These are the activations of a small network on made-up records, seen along a few directions, one row for each record.
Each row is followed by the record's values for the fields ZIS, LUKAT, MIGAM, VOTO, KOB, ROR.
Not every record has every field; a missing one is written none.
The largest differences between rows may come from other fields.
In the rows, zero is written as 500.
Strong random noise was added to every row along 2 fixed directions; ignore it. To show where, here is one row again and again, with new noise each time:
[658 349 647 451 752 286 157 466 755 346 654 600 575 254 410 248 440]
[626 379 405 493 511 574 596 558 183 555 799 226 495 661 348 426 571]
[681 297 515 419 588 401 356 520 362 478 803 356 508 480 329 340 553]
[602 436 570 526 713 425 343 491 664 393 621 526 576 379 444 311 435]

[482 624 460 587 696 623 447 534 375 391 510 466 609 689 456 654 634] => ZIS is none, LUKAT is none, MIGAM is vev, VOTO is luso, KOB is febu, ROR is dofe
[408 438 519 586 566 497 498 496 624 457 520 478 555 554 523 508 376] => ZIS is vime, LUKAT is fasu, MIGAM is vodat, VOTO is luso, KOB is riden, ROR is kidi
[329 458 533 641 618 559 590 518 632 511 443 472 609 555 551 652 474] => ZIS is none, LUKAT is none, MIGAM is vodat, VOTO is luso, KOB is none, ROR is kidi
[546 565 400 577 559 699 634 590 155 552 575 346 386 766 306 415 558] => ZIS is none, LUKAT is none, MIGAM is mip, VOTO is luso, KOB is none, ROR is dofe
[483 680 425 659 600 648 539 468 637 442 418 559 523 575 515 470 407] => ZIS is vime, LUKAT is fasu, MIGAM is fiseg, VOTO is luso, KOB is sata, ROR is dofe
[478 641 509 627 753 634 411 510 521 387 476 560 623 631 490 605 554] => ZIS is none, LUKAT is none, MIGAM is vev, VOTO is luso, KOB is febu, ROR is dofe
[608 448 543 431 440 416 475 460 347 487 539 490 467 434 396 547 578] => ZIS is none, LUKAT is none, MIGAM is kezen, VOTO is luso, KOB is mos, ROR is dofe
[636 327 594 438 584 353 234 466 494 449 549 613 478 362 388 313 533] => ZIS is none, LUKAT is none, MIGAM is mip, VOTO is luso, KOB is none, ROR is dofe
[619 446 499 282 278 408 439 533 214 566 624 461 357 575 434 494 523] => ZIS is vime, LUKAT is fasu, MIGAM is sanu, VOTO is luso, KOB is zokas, ROR is dofe
[542 680 400 455 316 563 635 516 348 593 439 440 318 591 503 347 345] => ZIS is vime, LUKAT is fasu, MIGAM is gerig, VOTO is luso, KOB is filod, ROR is dofe
[385 814 368 709 392 711 888 515 381 609 285 426 461 642 577 586 422] => ZIS is none, LUKAT is none, MIGAM is kezen, VOTO is luso, KOB is mos, ROR is dofe
[551 413 647 478 642 287 202 444 885 382 479 682 699 193 549 453 469] => ZIS is vime, LUKAT is fasu, MIGAM is none, VOTO is none, KOB is none, ROR is none
[504 429 659 448 639 311 229 399 844 433 475 744 581 186 460 384 351] => ZIS is vime, LUKAT is fasu, MIGAM is kezen, VOTO is fovan, KOB is none, ROR is dofe
[367 302 617 590 532 305 520 388 962 517 478 591 627 312 677 578 459] => ZIS is kepo, LUKAT is riba, MIGAM is vodat, VOTO is fovan, KOB is none, ROR is kidi
[576 398 474 334 447 407 357 594 290 549 612 424 563 434 464 697 801] => ZIS is none, LUKAT is none, MIGAM is none, VOTO is none, KOB is none, ROR is none
[397 358 493 595 548 498 582 428 638 483 582 495 569 471 568 549 389] => ZIS is vime, LUKAT is fasu, MIGAM is vodat, VOTO is luso, KOB is riden, ROR is dofe
[437 660 405 676 634 752 631 527 361 447 450 447 637 716 563 741 597] => ZIS is none, LUKAT is none, MIGAM is vev, VOTO is luso, KOB is febu, ROR is dofe
[572 438 468 364 229 352 540 456 374 715 528 523 308 436 568 528 545] => ZIS is vime, LUKAT is riba, MIGAM is gerig, VOTO is luso, KOB is filod, ROR is dofe
[454 592 574 504 731 490 293 585 552 383 465 582 724 451 525 667 711] => ZIS is none, LUKAT is none, MIGAM is none, VOTO is none, KOB is none, ROR is none
[508 459 457 372 271 392 554 410 563 518 417 588 395 403 623 468 398] => ZIS is kepo, LUKAT is fasu, MIGAM is sanu, VOTO is luso, KOB is zokas, ROR is dofe
[590 483 530 421 617 503 313 547 309 466 561 535 486 514 342 417 589] => ZIS is none, LUKAT is none, MIGAM is mip, VOTO is fovan, KOB is none, ROR is dofe
[474 665 554 544 507 470 478 429 573 453 305 619 518 355 529 506 443] => ZIS is none, LUKAT is none, MIGAM is kezen, VOTO is luso, KOB is mos, ROR is dofe
[422 516 467 516 513 553 610 567 420 518 486 442 662 501 533 718 693] => ZIS is none, LUKAT is none, MIGAM is none, VOTO is none, KOB is none, ROR is none
[558 344 465 430 441 471 482 539 477 573 574 376 522 500 448 590 643] => ZIS is none, LUKAT is none, MIGAM is fiseg, VOTO is fovan, KOB is none, ROR is kidi
[417 674 474 710 739 676 653 471 717 377 377 546 517 630 469 232 330] => ZIS is none, LUKAT is none, MIGAM is mip, VOTO is luso, KOB is tiga, ROR is dofe
[335 533 447 703 508 720 836 519 612 539 463 378 540 702 497 503 274] => ZIS is vime, LUKAT is fasu, MIGAM is vodat, VOTO is luso, KOB is none, ROR is kidi
[456 235 535 529 421 481 628 443 475 638 699 339 494 581 412 467 603] => ZIS is kepo, LUKAT is riba, MIGAM is mip, VOTO is fovan, KOB is none, ROR is kidi
[637 495 476 321 301 439 458 593 212 556 656 404 355 509 444 451 575] => ZIS is vime, LUKAT is fasu, MIGAM is none, VOTO is none, KOB is none, ROR is none
[686 328 534 189 338 286 326 456 343 528 597 534 362 384 482 509 602] => ZIS is none, LUKAT is none, MIGAM is sanu, VOTO is luso, KOB is zokas, ROR is dofe
[573 468 508 482 655 503 303 500 383 384 606 485 585 598 390 581 665] => ZIS is none, LUKAT is none, MIGAM is vev, VOTO is luso, KOB is febu, ROR is dofe
[545 443 593 288 511 284 173 558 489 478 519 594 553 257 494 582 713] => ZIS is none, LUKAT is none, MIGAM is none, VOTO is none, KOB is none, ROR is none
[385 725 331 548 300 747 824 559 316 661 303 501 433 597 669 643 504] => ZIS is none, LUKAT is none, MIGAM is gerig, VOTO is fovan, KOB is none, ROR is dofe
[428 803 447 548 243 577 696 455 647 582 198 663 292 425 735 346 247] => ZIS is vime, LUKAT is fasu, MIGAM is gerig, VOTO is luso, KOB is filod, ROR is dofe
[413 620 563 638 544 522 494 435 792 385 318 686 599 347 564 417 365] => ZIS is vime, LUKAT is fasu, MIGAM is kezen, VOTO is fovan, KOB is none, ROR is dofe
[398 765 381 525 494 771 734 641 164 597 385 391 588 713 603 801 686] => ZIS is none, LUKAT is none, MIGAM is none, VOTO is none, KOB is none, ROR is none
[607 306 471 249 270 344 467 460 297 609 594 491 432 471 547 593 598] => ZIS is none, LUKAT is none, MIGAM is sanu, VOTO is luso, KOB is zokas, ROR is dofe
[541 376 462 302 325 384 516 448 295 646 616 417 467 599 483 603 671] => ZIS is vime, LUKAT is riba, MIGAM is sanu, VOTO is luso, KOB is zokas, ROR is dofe
[451 470 517 546 485 543 591 533 479 536 500 408 548 522 429 570 574] => ZIS is none, LUKAT is none, MIGAM is kezen, VOTO is fovan, KOB is none, ROR is kidi
[502 492 552 652 807 552 419 498 714 359 508 508 643 598 467 530 493] => ZIS is none, LUKAT is none, MIGAM is vev, VOTO is luso, KOB is febu, ROR is kidi
[349 823 433 833 698 823 846 512 759 448 144 657 541 618 673 391 265] => ZIS is none, LUKAT is none, MIGAM is mip, VOTO is luso, KOB is none, ROR is dofe

Here are new rows. What are their fields?
[460 422 552 505 534 383 374 478 539 430 460 572 511 385 516 567 485] => ZIS is none, LUKAT is none, MIGAM is vodat, VOTO is luso, KOB is riden, ROR is dofe
[406 427 513 455 554 458 474 580 414 498 558 439 653 476 509 697 696] => ZIS is none, LUKAT is none, MIGAM is none, VOTO is none, KOB is none, ROR is none
[360 329 463 645 461 564 707 473 561 486 591 316 560 644 507 515 406] => ZIS is vime, LUKAT is fasu, MIGAM is vodat, VOTO is luso, KOB is riden, ROR is kidi
[505 734 517 586 569 633 505 566 543 388 475 582 518 512 528 440 441] => ZIS is vime, LUKAT is fasu, MIGAM is none, VOTO is none, KOB is none, ROR is none
[343 582 514 629 623 559 579 475 651 429 386 579 547 463 572 599 403] => ZIS is none, LUKAT is none, MIGAM is vodat, VOTO is luso, KOB is riden, ROR is dofe
[421 692 516 439 519 538 489 450 635 433 287 685 523 455 659 590 467] => ZIS is none, LUKAT is none, MIGAM is sanu, VOTO is luso, KOB is zokas, ROR is dofe
[558 402 545 468 453 343 445 403 519 495 558 499 467 386 396 330 395] => ZIS is vime, LUKAT is fasu, MIGAM is kezen, VOTO is luso, KOB is mos, ROR is dofe
[554 593 448 571 664 607 501 519 409 373 651 384 566 707 367 490 539] => ZIS is vime, LUKAT is fasu, MIGAM is vev, VOTO is luso, KOB is febu, ROR is dofe
[502 554 500 465 408 428 499 437 422 518 472 500 461 429 434 515 546] => ZIS is none, LUKAT is none, MIGAM is kezen, VOTO is luso, KOB is mos, ROR is dofe
[451 631 544 663 514 597 697 423 671 445 408 448 509 509 509 394 349] => ZIS is vime, LUKAT is fasu, MIGAM is kezen, VOTO is luso, KOB is mos, ROR is kidi
[634 395 610 268 408 238 288 413 654 453 483 582 404 334 530 318 381] => ZIS is vime, LUKAT is fasu, MIGAM is sanu, VOTO is luso, KOB is zokas, ROR is kidi
[415 798 544 506 469 425 451 425 867 461 119 802 393 227 768 388 289] => ZIS is none, LUKAT is none, MIGAM is gerig, VOTO is luso, KOB is filod, ROR is dofe
[470 435 437 448 436 534 607 585 233 566 593 346 620 557 466 740 775] => ZIS is none, LUKAT is none, MIGAM is none, VOTO is none, KOB is none, ROR is none
[649 274 493 159 274 337 379 478 155 609 717 416 352 521 388 553 643] => ZIS is none, LUKAT is none, MIGAM is sanu, VOTO is luso, KOB is zokas, ROR is dofe
[430 486 570 458 567 509 436 498 654 481 372 584 618 449 591 609 509] => ZIS is none, LUKAT is none, MIGAM is sanu, VOTO is fovan, KOB is none, ROR is kidi
[507 483 545 489 430 403 482 443 555 444 543 432 432 456 357 346 424] => ZIS is vime, LUKAT is fasu, MIGAM is kezen, VOTO is luso, KOB is mos, ROR is kidi
[586 397 577 297 423 365 350 435 516 456 558 467 457 463 445 384 443] => ZIS is vime, LUKAT is fasu, MIGAM is sanu, VOTO is luso, KOB is zokas, ROR is kidi
[563 532 588 334 555 391 247 598 339 496 510 569 502 380 478 568 679] => ZIS is none, LUKAT is none, MIGAM is none, VOTO is none, KOB is none, ROR is none
[477 686 460 605 572 717 585 558 428 476 477 519 480 640 453 357 388] => ZIS is vime, LUKAT is fasu, MIGAM is mip, VOTO is fovan, KOB is none, ROR is dofe
[544 507 528 570 792 504 361 481 617 351 538 561 644 569 448 525 549] => ZIS is none, LUKAT is none, MIGAM is vev, VOTO is luso, KOB is febu, ROR is dofe
